Each row below holds a small network's activations on one input, seen along a few directions.
Each table varies a few parts of the input and shows all the possible inputs, shuffled.
Descriptions start from the smaller parts, as in this example, which fits no table here: one of 3 separate values, together with either a single point or one of 9 places around a ring or (one of 5 places around a ring, together with one of 6 places along a line).
Shared parts are said once, and a part with two or three values counts as separate values.
In the rows, zero is written as 128.

Other details of the inputs vary at random and push rows far along two fixed directions, the same in every table; ignore that.
To show where, the next rows are all for the same input, with only those details redrawn:
[112 125 111 138 172  99 136  90  96 184 122 181 122]
[139 122 159 106  66 117 125 186 138  96 141 119 154]
[143 120 160 106  72 117 125 188 143  97 145 118 154]
[115 126 111 142 174 101 135  94 104 188 130 183 123]
[123 101 181 133  52  89 141  95 112 164  90 140 135]
[120 112 111 141 177 101 138  93  91 176 121 181 124]
[135 133  91 110 191 127 123 178 113 108 166 160 143]
[139 126 162 105  68 116 128 187 135  93 139 116 155]

Table:
r1: [131 114 150  90  77 115 123 200 148  76 141 116 157]
r2: [136 155 111 107 212 150  89 139 128  89 178 146 164]
r3: [124 109 198 113  58 138 112  86 119 159  74 144 105]
r4: [110 124  73 190 178  97 156  91 117 181 107 125  88]
r5: [121 119 160 170  58 139 129  88 140 162  66  93  68]
r6: [132 147 110 128 180 153 126  85 115 185  97 166  90]
r7: [136 117  88 146 181 109 152  93 106 185 104 161 122]
r8: [140 145 150 124  95 144 119 155 174  38 143  76 161]
r9: [ 95 131  86 114 197 210 119 142 118 121 180  89 142]
r10: [129 119 177 153  63 145 138  84 143 146  72 124  84]
r11: [133 150  63 131 204 127 158 190 131  73 165 127 123]
r12: [126 173  70 147 213 145 109 153 148  70 169  81 133]
r13: [144 126 118  85  59 157 118 148 154  73 192  63 114]
r14: [135 121 177 135  68 120 116  53 141 153  77 107 156]
- Describe the family of inputs behind these rows. => either one of 2 separate values or (one of 3 separate values, together with one of 4 places along a line)
- Change only the choice among 3 separate values in r12. List by row number the other rows that result. => r4, r5

Table:
r15: [135 142  94 124 195 108 128 125 127 133 149 155 133]
r16: [121 123 124 133 136 148 137  87 122 165 120 132 121]
r17: [116 111 164 161  48 109 134  77 136 163  71 100 132]
r18: [128 116 164 119  73 139 135 135 136 121 125 121 137]
r19: [121 123  95 138 179 113 133 115 106 148 143 149 142]
r20: [126 118 145 112  97 130 136 122 123 142 126 137 142]
r21: [140 149  87 133 193 131 130 126 128 137 138 136 109]
r22: [142 126 131 123 118 124 122 146 139  95 152 118 139]
r23: [128 120 124 130 126 112 135  92 116 166 133 152 122]
r24: [115 139 121 132 189 135 108 107 107 141 139 140 115]
r25: [138 139 101 129 177 108 134 121 117 148 134 161 118]
r26: [124 128 128 141 146 133 132  86 130 157 101 131 129]
r27: [128 136 117 114 135 113 128 180 139  92 146 115 157]
r28: [131 136 115 138 185 131 138 125 117 145 125 161 119]
r29: [133 138 123 128 134 125 133 189 135  92 141 118 134]
r30: [129 135 125 102 133 152 127 174 137  88 139 119 119]
r31: [129 148  97 123 197 160 106 116 121 140 150 143 127]
r32: [131 122 168 129  83 125 130 132 145 113 107 120 145]
r33: [136 132 153 132  72 118 131 131 140 107 109 113 115]
r34: [131 126 162 109  72 132 105 131 128 122 121 132 152]
r35: [142 132 119 118 118 135 121 137 143  99 145  96 137]
r36: [137 135 120  98 134 158 126 173 142 100 136 106 124]
r37: [111 103 133 176 105 114 136  33 106 202  82 131 121]
r38: [139 139 113 106 127 146 125 160 147  97 163  98 128]
r39: [137 130 155 123  79 139 134 134 141 119  97 104 131]
r40: [131 126 168 123  76 140 106 129 134 119 123 128 141]
r41: [135 145 120 118 135 125 122 159 151  76 148 110 131]
r42: [127 124 171 108  81 119 106 136 121 125 119 115 148]
r43: [121 134 126 133 192 130 108 116 108 151 142 149 123]
r44: [132 139 119 129 120 133 132 164 137 107 123  99 130]
r45: [118 132 104 153 187 114 133 122 122 145 134 149 129]
r46: [139 116 157 122  70 120 126 143 141 121 119 120 113]
r47: [116 125 150 143  78 116 130 132 141 107 108 102 136]
r48: [114 118 146 134  69 131 135 133 132 115 125 104 127]
r49: [129 130 160 127  77 132 136 134 135 107  99 116 126]
r50: [132 133 125 120 117 113 135 174 128 109 130 122 142]
r51: [132 114 163 117  76 135 130 146 136 122 109 125 123]
r52: [143 132 118  93 126 123 124 182 137  98 152 125 126]
r53: [111  97 140 159  99  96 140  60  98 217  78 163 107]
r54: [130 130  99 107 192 134 131 142 113 146 140 164 122]
r55: [123 134  98 135 175 132 132 103 119 141 154 146 105]
r56: [139 134 125 109 127 135 127 170 143  92 169 118 130]
r57: [130 130  98 116 197 132 130 123 112 134 150 158 146]
r58: [111 129 108 168 164 114 141  83 104 172 102 156 102]
r59: [142 127 125 109 115 116 123 146 133 100 150 121 149]
r60: [141 141 128  98 135 131 133 181 133  94 136 130 146]
r61: [132 107 164 139  39 119 129  79 136 168  79 111 101]
r62: [111 116 107 147 155 112 141  86 100 190 128 162 124]
r63: [134 131 125 113 115 133 124 156 139  99 139 117 106]
r64: [129 123 150 121 106 115 132 117 132 132 107 136 149]
r65: [131 131 120 147 139 117 127  82 136 155 111 127 119]
r66: [107 113 113 172 152 114 136  53  99 178 109 150 115]
r67: [122 127  92 145 195 125 130 130 114 133 155 146 134]
r68: [130 133 108 113 131 144 126 182 139 102 140  97 122]
r69: [121 146 103 127 193 152 106 117 115 127 152 155 123]
r70: [128 143 128 113 141 141 127 162 146  77 138 115 141]
r71: [130 137  89 134 192 130 124 111 120 120 158 142 119]
r72: [114 122 130 137 135 140 138  86 116 155 122 145 115]
r73: [119 122 102 143 178 125 133 135 114 155 134 154 107]
r74: [128 109 159 139  92 127 131  96 125 139 109 133 140]
r75: [142 140 127 119 136 120 122 168 152  84 151 118 139]
r76: [115 117 132 139 101 126 132 129 123 134 110 122 107]
r77: [130 133 124 110 136 149 126 156 135  75 149 112 144]
r78: [113 114 126 152 131 122 139 102 114 167 128 145 120]
r79: [138 133 120 107 137 155 124 156 141  88 146  99 150]
r80: [143 127 159 133  72 112 132 139 142 114 113 120 123]
r81: [119 113 188 140  51 126 108  71 122 168  78 101 125]
r82: [123 130 117 122 114 144 132 155 137 113 145  95 134]
- Changing only one part turns r41 into r65. The same change can be made to r24. Which row results? => r81
- Changing only one part turns r71 into r59. The same change can be made to r69. Which row results? => r34
- Describe the family of inputs behind these rows. => one of 4 places along a line, together with either one of 2 separate values or (one of 3 separate values, together with one of 5 places around a ring)
- A walk changes only the place on the ring of 5. It starts at r76 and steps to r58. List the rest of the walk in order. => r47, r66, r48
- A walk changes only the place on the line of 4. It starts at r60 and steps to r28. List the rest of the walk in order. => r49, r39
- Change only the choice among 3 separate values in r65. List by row number the other rows that result. => r17, r26
- Change only the place on the ring of 5 in r17. List by row number the other rows that result. => r37, r44, r68, r82

Table:
r83: [113 143  75 134 249 162 127 128 108 157 147 147 118]
r84: [130 119 136 132  89 125 139 130 140 130 117 118 106]
r85: [138 123 149 110  80 120 127 164 135 117 127 123 125]
r86: [130 122 163 137  73 100 131 129 130 132  94 131 134]
r87: [132 149 103 122 163 140 123 158 147  84 141 106 134]
r88: [130 133  96 142 172 140 129  88 119 163 127 140  98]
r89: [142 144 123  96 145 156 109 170 144  78 170 111 131]
r90: [143 145 127 100 154 131 121 184 139  78 150 128 157]
r91: [143 136 120  91 153 141 121 167 131 104 157 138 136]
r92: [128 114 160 117  60 120 129 133 132 119 124 119 160]
r93: [130 134 156 127 105 130 115 123 140 104 121 114 141]
r94: [112 101 123 168 137  91 141  51  93 216  99 172 118]
r95: [119 118 129 145  99 124 132  95 128 141 116 108 130]
r96: [123 116 160 133  69 126 120 101 130 127 123 107 145]
r97: [122 125 153 112  94 145 125 146 124 120 115 124 118]
r98: [122 133  77 143 197 122 144 136 117 132 158 140 120]
r99: [120 123 126 169 137 102 146  74 120 173  88 148 104]
- Describe the family of inputs behind these rows. => either one of 2 separate values or (one of 3 separate values, together with one of 5 places around a ring)
- Change only the place on the ring of 5 in r98. List by row number the other rows that result. => r92, r94, r95, r96
- Change only the choice among 3 separate values in r92. List by row number the other rows that result. => r90, r91
